Each row below holds a small network's activations on one input, seen along a few directions.
In each table, some parts of the input vary, and every possible input appears once, in random order.
Descriptions start from the smaller parts, as in this example, which fits no table here: ring(5) and (point or line(11) or (values(3) and line(6))).
Shared parts are said once, and a part with two or three values counts as separate values.

Other details of the inputs shift rows strongly along two fixed directions, in all tables alike. That doesn't count.

Rows:
r1: [ 29  29   7  13 -15  60 -21 -28  59  32 -41  18]
r2: [ 25 -12   8 -10   8  28  27   7 -11 -16  22  -3]
r3: [ -1  10  -1 -21  -2  -5   5  19 -17  -8  16 -15]
r4: [ 32  -7  -3   6  -3  39  -1  -7  24   0 -13   6]
r5: [-28   9  -9   7 -13 -30 -28  -2   3  10 -14  -2]
r6: [ 27  -5   2 -12  -2  24  26  14  -8 -16  17  -4]
r7: [ -4 -13 -13  16  -5  -2 -12  -8  24   4 -11  10]
r8: [-28  -3  -8  22  -8 -41 -26  -7  -8  13 -23   5]
r9: [-38  -2 -11 -11   2 -52 -16  14 -27 -10  13 -14]
r10: [ 6 -5  3 21 -3 10 -4 -8 -3  4 -9  9]
r11: [ 27  -7  -7 -15  -8  16  18  16  -3 -18  13  -7]
r12: [-32  20  17  44   1   3 -29 -43  30  40 -29  25]
r13: [ -6  -4  -2  -8   5 -24   7  15 -33  -9   9  -8]
r14: [ 13 -15 -11  -9  -2  -3   7  17 -19 -19  10 -10]
r15: [18 22 15 -6 -3 43  8 -9 19 14 -3  5]
r16: [-29 -10 -11  18  -1 -41 -27  -9   3  10 -22   5]
r17: [-39   0  -4  -3   9 -47 -10  11 -30  -7  16 -10]
r18: [  0   2  -7 -29   8  -5   2  13  -6 -15  17 -13]
r19: [-19  -5  16   8  19 -20  13 -18  18  15  -8   6]
r20: [ 22  -8   7 -11   4  26  32   6  -1 -16  24   1]
r21: [ 25   2  12 -19   9  22  28   8 -14  -7  17  -4]
Description of these inputs: point or (line(4) and line(5)).
Question: Change only the line(4) part in r21. List by row number the other rows that result.
Answer: r8, r13, r16
Question: Change only the line(5) part in r12. List by row number the other rows that result.
Answer: r2, r15, r20, r21

Rows:
r22: [-4 -4 -1  8 -2 -3 -3 -4  4  3 -5  4]
r23: [ 1  1  6 -1  5 -1  7 -2  0  3  0  0]
r24: [-6 -2  1  7  1 -3 -2 -6  5  3 -3  4]
r25: [-4  6  2  3  0  2 -6 -5  8  6 -5  0]
r26: [  3  -4  -1 -11   2  -2  11  11 -14 -12  15  -6]
r27: [ 34  12   0 -24  -4  33  12  12  -1  -6   7  -8]
r28: [ 3  6 -3 -4 -4  2 -4  4 -2  0 -1 -4]
r29: [ 1 -4 -1 10 -1  2 -5 -5  3  3 -7  5]
r30: [-1 -5 -2 10 -2 -3 -4 -4  2  2 -7  4]
r31: [  8   5  -1 -11  -2   6   4   7  -2  -4   5  -6]
r32: [ -5  -9  -3  -6   5 -11   5   5  -5  -8   8  -3]
r33: [-2 -2  1  8  0  1 -2 -6  8  4 -5  5]
r34: [-4  2  5  8  4 -4 -2 -6 -2  7 -6  3]
r35: [-40 -21  -7  -8  12 -60   2  17 -39 -20  24 -11]
r36: [ 5 -6 -1  0  1  2  3  0  4 -3 -1  0]
r37: [ 1 -1  2 -1  3  4  4 -2  3 -1  3  1]
r38: [-1  5  0 -3  0  1 -1  1  3  1  1 -3]
r39: [  4  -7  -3 -11   2  -5  10  12 -15 -13  14  -7]
r40: [ 34  13   1 -25  -4  35  13  11   4  -5   7  -7]
r41: [-11 -16  -7 -11   7 -25   6  12 -14 -16  14  -8]
r42: [-1 -6 -2 10 -1 -3 -5 -4  2  2 -7  4]
r43: [ -2  -9  -4 -11   3 -12  10  12 -14 -14  15  -7]
r44: [ -2   8  -3   1  -4   0 -14  -3   3   7  -9   1]
r45: [-2 -5  0  8  0 -1 -3 -6  8  3 -7  5]
r46: [-3 -2  6  1  4 -1  8 -2 -3  0  5  2]
r47: [-2  6  0  6 -4  1 -8 -3  3  5 -7  0]
r48: [ 0 -1  6  3  3  3  8 -2 -3  1  3  3]
r49: [-6  6  0  2  0 -1 -8 -5  8  6 -6  0]
r50: [-6 -1  1  8 -2 -3 -2 -5  3  3 -3  5]
r51: [-6  0  2  9 -2 -2 -3 -5  1  4 -2  5]
r52: [ 11   9   0 -10  -2  14   0   2   7   2  -1  -2]
r53: [-4  6 -1  5 -4 -1 -9 -3  4  6 -7  1]
r54: [-1 -3  0  8  0  1 -2 -6  8  4 -6  5]
r55: [-4  1  3 10  0  2 -5 -7  1  5 -3  5]
r56: [-3 -1  1 10 -2  0 -3 -6  4  4 -5  5]
r57: [-5  7 -1  1 -1 -1 -9 -4  8  6 -6  1]
r58: [  5  -9  -4 -11   4  -5   9  12 -15 -14  13  -7]
r59: [ -2  -4  -1  -4   3  -4   4   5 -11  -7   9  -3]
r60: [ -5   6  -1   5  -2  -2 -11  -3   1   5  -6   0]
r61: [ 6  7  0 -8 -2  8 -1  2  4  1  0 -3]
r62: [-1 -6 -3 10 -2 -3 -4 -3  2  2 -7  4]
r63: [ 3  2  5  1  3 -1  5 -1 -5  3 -1  0]
r64: [-3 -1  2 -1  2  0  4  0  0 -2  5  1]
r65: [ -4   6  -2   3  -5  -3 -10  -2   3   5  -7   0]
r66: [-6  0  3  7  2  0 -2 -8  7  5 -3  5]
r67: [-3  6 -1  5 -5  0 -9 -3  3  6 -8  1]
r68: [ -2 -13  -7 -10   2 -16   8  13 -13 -15  12  -7]
r69: [-6  5  0  6 -3 -3 -8 -2  3  5 -6  0]
r70: [ 1 -1  1  2 -1  2  2  0 -3 -1  2  1]
r71: [ 1 -3  1 -1  3  3  4 -1  3 -1  3  1]
r72: [-6 -2  1  8 -2 -3 -3 -5  4  3 -4  5]
r73: [ 33  13   0 -24  -4  33  12  11   1  -6   7  -8]
r74: [-12  -6  -1  -6   6 -15   4   5  -9  -8  12  -4]
r75: [ -7 -14  -6 -12   7 -19   8  12 -13 -15  15  -8]
r76: [-1 -2  0 10 -1  2 -5 -6  2  4 -6  5]
r77: [ 3  6  0 -6 -1  5 -1  2  4  1  0 -3]
r78: [ -4   6   0   6  -2   1 -10  -4   2   6  -7   0]
r79: [-2 -1  8  0  7  3  9 -4  1  1  5  3]
r80: [-2  7 -1  2 -5  0 -8 -3  6  6 -7  1]
r81: [  2 -10  -5  -4   1  -7   5   8  -7  -9   6  -3]
r82: [ -3   7  -2   2  -6  -1 -10  -2   6   6  -8   1]
r83: [-7  0  7  9  4 -1  3 -9  4  7 -2  7]
r84: [ 34  14   3 -26   0  38  13   8   8  -4   7  -7]
r85: [-4  2  5  7  2 -5  0 -6  0  7 -6  3]
r86: [-4 -1  1  9  0 -1 -5 -5  0  3 -4  4]
r87: [  1  -9  -4 -11   3  -9  10  13 -14 -14  14  -7]
r88: [ -7   6  -2  -1  -1  -4 -10  -3   7   6  -6   0]
r89: [ 5 -5 -2  1 -1  2  4  1  2 -2 -1  1]
r90: [-4  0  3  7  0  1 -2 -7  6  5 -3  5]
r91: [-4 -2  1  8  0  0 -2 -7  7  4 -5  5]
r92: [ 30  10   1 -23  -1  29  10  11  -3  -7   9  -9]
r93: [-3  6  1  5 -4  1 -6 -3  6  6 -6  1]
r94: [-5  2  7  6  6 -3  1 -8  5  9 -6  4]
r95: [-4 -2  0  9  0 -2 -5 -5  0  3 -4  4]
r96: [ 3 -4 -1  2 -1  1  2  1  0 -2  0  1]
r97: [ -2   7  -2   2  -6   0 -10  -2   5   6  -8   1]
r98: [-4  0  2 10 -2  0 -3 -6  3  5 -4  5]
r99: [ 9  8 -2 -6 -5 10 -3  3  1  2 -3 -3]
r100: [ 2 -6 -2  2 -1 -2  2  2 -1 -3  0  0]
r101: [-3  0  7 11  1  2  2 -8  1  6 -4  7]
r102: [-2 -1  1  9 -2  1 -3 -5  4  4 -5  5]
r103: [-4 -4  0 -5  2 -7  6  6 -8 -7 10 -3]
r104: [ -9 -10  -3  -6   5 -15   4   6  -7  -9  10  -4]
r105: [ 1 -3 -1 10 -3  2 -4 -5  4  3 -7  5]
r106: [  8   6  -2 -11  -1   6   0   7  -5  -4   4  -6]
r107: [-2  0  1 10 -2  2 -3 -5  2  4 -5  5]
r108: [ 0  0  4 -1  3 -4  7  0 -3  2  0  0]
r109: [-3 -3 -1 10 -2 -3 -4 -4  1  3 -5  4]
r110: [ 1 -5 -2  1 -1 -2  3  1  0 -3  1  1]
r111: [ 16  11   0 -12  -3  19   1   2   8   2  -2  -2]
Question: The inputs of r104 and r33 match in every part but one. If r25 is changed in the same way as r104 into r33, which row does it become?
Answer: r38
Question: The inputs of r77 and r31 match in every part but one. If r64 is changed in the same way as r77 into r31, which row does it become?
Answer: r103
Question: Describe the family of inputs behind these rows.
Answer: line(6) and (values(2) or line(5) or line(8))
Question: Change only the line(6) part in r48. List by row number the other rows that result.
Answer: r35, r46, r79, r83, r101
Question: Change only the line(6) part in r40. List by row number the other rows that result.
Answer: r27, r44, r73, r84, r111
Question: Change only the values(2) part in r34. List by row number the other rows that result.
Answer: r35
Question: Change only the values(2) part in r23. List by row number the other rows that result.
Answer: r83
